Each row below holds a small network's activations on one input, seen along a few directions.
In each table, some parts of the input vary, and every possible input appears once, in random order.
A made-up example of a description, with smaller parts first: line(4) and (point or ring(9) or (values(2) and ring(8))).
Shared parts are said once, and a part with two or three values counts as separate values.
(in the rows, 128 means zero)

Other details of the inputs vary at random and push rows far along three fixed directions, the same in every table; ignore that.

Table:
R1: [125 151 142 159 142 125 126 104 113 138 143]
R2: [ 98 109 110 102 123 111 129 151 147  97  96]
R3: [155 140 141 134 105 166 130 105 113 134 120]
R4: [114 111 115 101 118  89 135 169 151 107 117]
R5: [122 143 133 139 159 134 132  86 113 133 158]
R6: [184 107 134 144 100 184 142 109 162 153 120]
R7: [137 160 132 145 164 126 124 103 113 135 145]
R8: [111  71 116  82  86 144 171  71 139 109 164]
R9: [ 94  95 120 110 100 107 141 168 144 117 108]
R10: [169 162 135 124 113 135 102 200 137 147  99]
R11: [117  73 118  89  62 176 163  90 136 113 136]
R12: [ 94  96 123 109 122 103 138 174 142 114 121]
R13: [164 148 132 126 105 183 124 129 123 152 139]
R14: [198 144 153 137  77 172 149 144 110 149 139]
R15: [110 141 135 154 171 102 111  62 106 116 138]
R16: [180 120 141 120  69 187 153 136 112 160 141]
R17: [ 84 101 114  97 134 120 125 154 149 107 108]
R18: [100 175 121 151 194  90  86 150 129 123  95]
R19: [135 152 139 149 171 116 127  97 103 123 128]
R20: [113 121 104  99 111 123 124 182 158 114 108]
R21: [166 147 125 128 115 162 141 109 115 147 142]
R22: [152 129 130 161 161 114 118 172 165 157  97]
R23: [ 89 100 103 106 131 104 128 156 149 102 137]
R24: [110 158 126 156 166 112 121  82 111 133 127]
R25: [102 128 111 117 139  83 132 173 150 104 116]
R26: [ 94  78 105  94  77 162 159  66 143 107 146]
R27: [107  79 108 103  59 152 175  77 139 115 148]
R28: [ 86 158 126 146 212  66 101 142 119 117  93]
R29: [ 94 100 114 107 106 107 142 171 154 114 134]
R30: [156 142 140 141 118 121 115 190 122 129 114]
R31: [ 92 101 130 118 116  95 139 170 145 108 116]
R32: [167 132 137 128 120 158 134 109 106 128 146]
R33: [146 152 146 154 132 137 118 108 106 159 130]
R34: [153 132 147 132 113 151 135 106 113 149 154]
R35: [120 160 137 152 167  95 107 167 117 137  97]
R36: [110 147 133 149 168 107 120  62 106 133 126]
R37: [160 152 139 129 131 165 120 120 112 139 121]
R38: [100  97 112  86 107 126 126 157 157 116 116]
R39: [150 160 145 142 135  99 108 197 130 144 113]
R40: [117 131 144 157 150 126 121  84 102 121 138]
R41: [189 132 132 105  71 189 137 123 126 148 136]
R42: [132  68 120  95  58 164 167 110 131 109 153]
R43: [136 142 139 135 161 132 136  88 105 125 142]
R44: [151 157 141 152 109 165 117 117 117 151 128]
R45: [111 115 117 104  98 111 120 177 156 115  98]
R46: [142 138 132 133 152 127 117  94 113 125 143]
R47: [127  90  99  92  72 147 175  84 139 109 142]
R48: [103 136 138 141 190 118 126  74 103 123 144]
R49: [184 150 139 139 117 147 120 117 108 140 141]
R50: [139 138 143 146 142 135 111 107 107 141 147]
R51: [150 136 132 126 135 151 140  97 108 137 132]
R52: [109 133 134 139 181 115 110  75 108 123 149]
R53: [105  72 110 108  65 144 167  71 137  98 160]
R54: [ 39 109 119 128 168  80 111 121 140  93  94]
R55: [104  99 105  88 114 104 139 151 151 114 118]
R56: [130 139 139 139 142 138 122  93 109 152 138]
R57: [161 135 134 134  88 154 153 104 121 133 150]
R58: [157 166 132 139 107 137 105 203 138 146 102]
R59: [ 60 105 114 114 186  80 135  34 125  90 144]
R60: [155 147 140 130 136 149 122 120 112 160 138]
R61: [ 74  92 108  96 143  99 139 150 145 107 114]
R62: [125 146 142 138 144 145 106  97 115 145 129]
R63: [ 95 103 121 106  94 113 121 165 156 117 105]
R64: [158 163 152 157 130 113  90 206 122 154 118]
R65: [118 134 136 143 178 129 116  83 100 122 146]
R66: [113 100 112 105 115 101 136 165 142  92 115]
R67: [172 159 133 126 116 122 114 203 132 155 106]
R68: [116 153 130 162 167 110 113  85 109 118 139]
R69: [126 154 124 150 176 120 112  91 108 122 144]
R70: [152 157 133 138 116 136 114 211 131 163 119]
R71: [ 97  97 109 109 103 110 131 175 152 108 135]
R72: [174 162 128 139 115 126 111 209 132 137 121]
R73: [ 54 109 124 128 163  59 120 127 142 102 118]
R74: [155 139 127 129 117 165 138 111 114 155 148]
R75: [183 131 142 160 135 127 125 204 169 160 110]
R76: [156 121 137 178 173 134 122  86 141 139 131]
Each input here is: line(4) and (point or (values(3) and ring(6))).
Question: Changing only the line(4) part turns R13 into R74. The same change can be made to R41. Which row results?
Answer: R55
Question: Changing only the line(4) part turns R32 into R43. The same change can be made to R76. Which row results?
Answer: R75
Question: Change only the ring(6) part in R49. List by row number the other rows that result.
Answer: R15, R46, R50, R52, R64
Question: Start at R38 and move only the line(4) part, one step at a time. The first step leads to R60. Which rows follow, in order?
Answer: R8, R52
Question: Change only the values(3) part in R14. List by row number the other rows that result.
Answer: R39, R57

Table:
R77: [169 154 155 138 124 145 123 154 101 152 147]
R78: [182 160 157 157 115 160 112 167 108 170 115]
R79: [ 81 123 124 141 165  68  97 185 155 117  85]
R80: [153 120 145 119  74 186 144  84 100 138 155]
R81: [121 114 123 141 110 154 150  23 114 126 147]
R82: [122 113 134 141 123 107 123 162 148 121 117]
R83: [109 160 134 166 165 110 106 116 122 135 115]
R84: [151 123 143 158 122 138 133  90 118 138 139]
R85: [142 160 127 148 160 137 120  87 116 130 128]
R86: [112 142 147 172 185  92 107 111 126 133 116]
R87: [ 72 133 130 128 161  84 100 168 127 123 106]
R88: [144 106 104  99  86 127 154 170 158 108 130]
R89: [130 171 144 157 146 132 103 108  97 150 133]
R90: [179 144 131 113  96 159 143 126 114 141 154]
R91: [109  84 111  91 108 136 161  91 142 102 126]
R92: [101  86 111 105 103 143 152  76 151 101 116]
R93: [127 100 116  91  70 118 152 179 150 116 139]
R94: [114  97 118 100  61 124 147 173 148 112 138]
R95: [175 138 135 113 106 158 135 136 101 138 151]
R96: [ 89  82  94  80 104 112 162  77 138  82 153]
R97: [103  64 101  92 114 112 170  70 159  86 135]
R98: [133 143 133 142 176 121 126 101 111 121 133]
R99: [154 102 126 113  85 132 149 190 141 129 128]
R100: [ 89 140 121 117 183  78 105 174 126 105 120]
R101: [ 52 106 111  95 141 103 120 129 136  91 110]
R102: [173 125 136 129  98 119 131 219 153 143 115]
R103: [139 129 132 129 110 153 153  52 102 124 172]
R104: [108 172 129 140 188 107  99 107 108 123 124]
R105: [ 93  80 123 118 108 118 153 113 141 103 132]
R106: [106 128 113 129 159 122 135  41 124 111 133]
R107: [105 156 138 151 185 121 100 111 114 130 103]
R108: [ 77 104 114 133 174  54 118 159 155  99 107]
R109: [107 183 145 165 182 105  88 129 104 143 119]
R110: [133 101 136 131 123 151 162  42 111 117 159]
R111: [187 146 151 155 121 145 127 146 124 148 136]
R112: [ 81 115 113  98 126 113 116 155 131 109 108]
R113: [107 177 144 149 191 118  88 126  99 143 110]
R114: [178 136 131 141  95 149 143 130 122 145 147]
R115: [188 161 132 141 123 144 128 150 125 148 134]
R116: [ 94  85 107  90 119 120 149 119 149  93 117]
R117: [119 141 123 126 156 125 133  57 105 113 156]
R118: [111 134 125 120 156 136 123  62  95 118 143]
R119: [101 118 130 148 164 144 118  87 139 155 139]
R120: [119 117 124 107 128 160 149  21  97 116 159]
R121: [150  78 108  93  81 136 163 125 155 107 134]
R122: [ 79 122 126 141 168  68 102 170 157 119  86]
R123: [148  90 111  93  83 124 152 173 166 105 124]
R124: [ 66 125 113 128 191  95  88 184 169 136  95]
R125: [136 138 124 116 123 158 143  41 104 126 153]
R126: [183 155 143 118 103 178 123 144 102 147 140]
R127: [128 126 123 128  97 117 126 190 154 136 105]
R128: [ 85 101 127 129 140  87 133 148 143 111 114]
R129: [173 187 146 140 116 161 103 165 110 168 118]
R130: [135  93  96  91  72 145 159 122 152 109 128]
R131: [158 101 104  98  74 141 160 139 146 114 140]
R132: [121 168 141 182 180 100  99 127 115 136 123]
R133: [179 116 130 118  96 173 151  81 131 136 134]
R134: [ 58 124 110 121 171  51 113 165 139  97 121]
R135: [180 148 146 155 143 157 112 180 135 182 148]
R136: [132 117 123 112 104 124 120 196 165 129  87]
R137: [121 154 145 154 147 120 117  94 105 139 146]
R138: [ 53  63  89  88 154 115 147  85 173  99 134]
R139: [147 130 140 128  99 129 121 221 145 149  97]
R140: [117 164 151 171 184 115  97 129 109 144 108]
R141: [173 170 132 128 119 152 112 152 109 151 130]
R142: [118 152 131 149 204  97 112 110 108 122 123]
R143: [121 164 150 177 187 107  92 122 121 142 106]
R144: [ 85 136 122 151 165  65 109 170 147 119 107]
R145: [103 149 148 153 171 104 105 118  99 135 135]
R146: [ 98 105 133 144 147 120 140  54 111 114 142]
R147: [155 158 139 162 151 125 126 109 115 146 140]
R148: [118 136 128 153 156 115 135  70 118 119 148]
R149: [136 118 110 103  72 140 136 184 161 128 103]
R150: [143 116 117 106 108 118 123 206 165 119  97]
R151: [157 154 135 155 190 149 111 116 127 166 149]
R152: [ 75 126 106 105 132 101 114 143 138 106 108]
R153: [151 116 145 126  79 172 147  93 102 135 165]
R154: [149 110 140 133 117 154 161  57 110 131 157]
R155: [132 126 130 154 121 134 138  73 117 130 146]
R156: [190 168 149 145 114 173 110 176 112 169 105]
R157: [124  96 125  96  62 151 142 151 127 125 134]
R158: [183 157 140 136 129 158 120 153 113 153 118]
R159: [ 97  89 119  97 104 116 151 121 128  97 151]
R160: [175 185 146 139 111 169 103 163 109 162 121]
R161: [147 133 141 132 122 144 134 104  93 136 159]
R162: [134 125 121  98 117 116 131 193 131 122 129]
R163: [176 153 147 142  85 155 125 155 109 157 146]
R164: [147 145 122 123  97 138 115 202 152 138  98]
R165: [133 121 134 126 119 172 147  42 110 133 131]
R166: [ 79  62 110 112 117 124 146 120 169 121 146]
R167: [160  91 114  93  72 151 150 141 155 119 120]
R168: [175 177 154 148 104 155 109 173 110 171 127]
R169: [137 147 137 151 156 141 110  85 119 140 111]
R170: [142 115 107 103  66 145 135 188 158 129 104]
R171: [ 85 105 125 119 125 101 126 141 121 111 135]
R172: [102 106 114 109 154  92 137 147 145 105 116]
Question: Describe the family of inputs behind these rows.
Answer: ring(6) and (point or (values(3) and ring(5)))
Question: Changing only the ring(6) part turns R112 into R118. The same change can be made to R156. Which row results?
Answer: R158
Question: Changing only the ring(6) part turns R154 into R165. The same change can be made to R147. Which row results?
Answer: R149
Question: Change only the ring(6) part in R170. List by row number the other rows that result.
Answer: R81, R114, R130, R131, R155
Question: Change only the ring(5) part in R164. List by row number the other rows that result.
Answer: R92, R101, R107, R160
Question: Change only the ring(5) part in R150. List by row number the other rows that result.
Answer: R85, R104, R116, R126
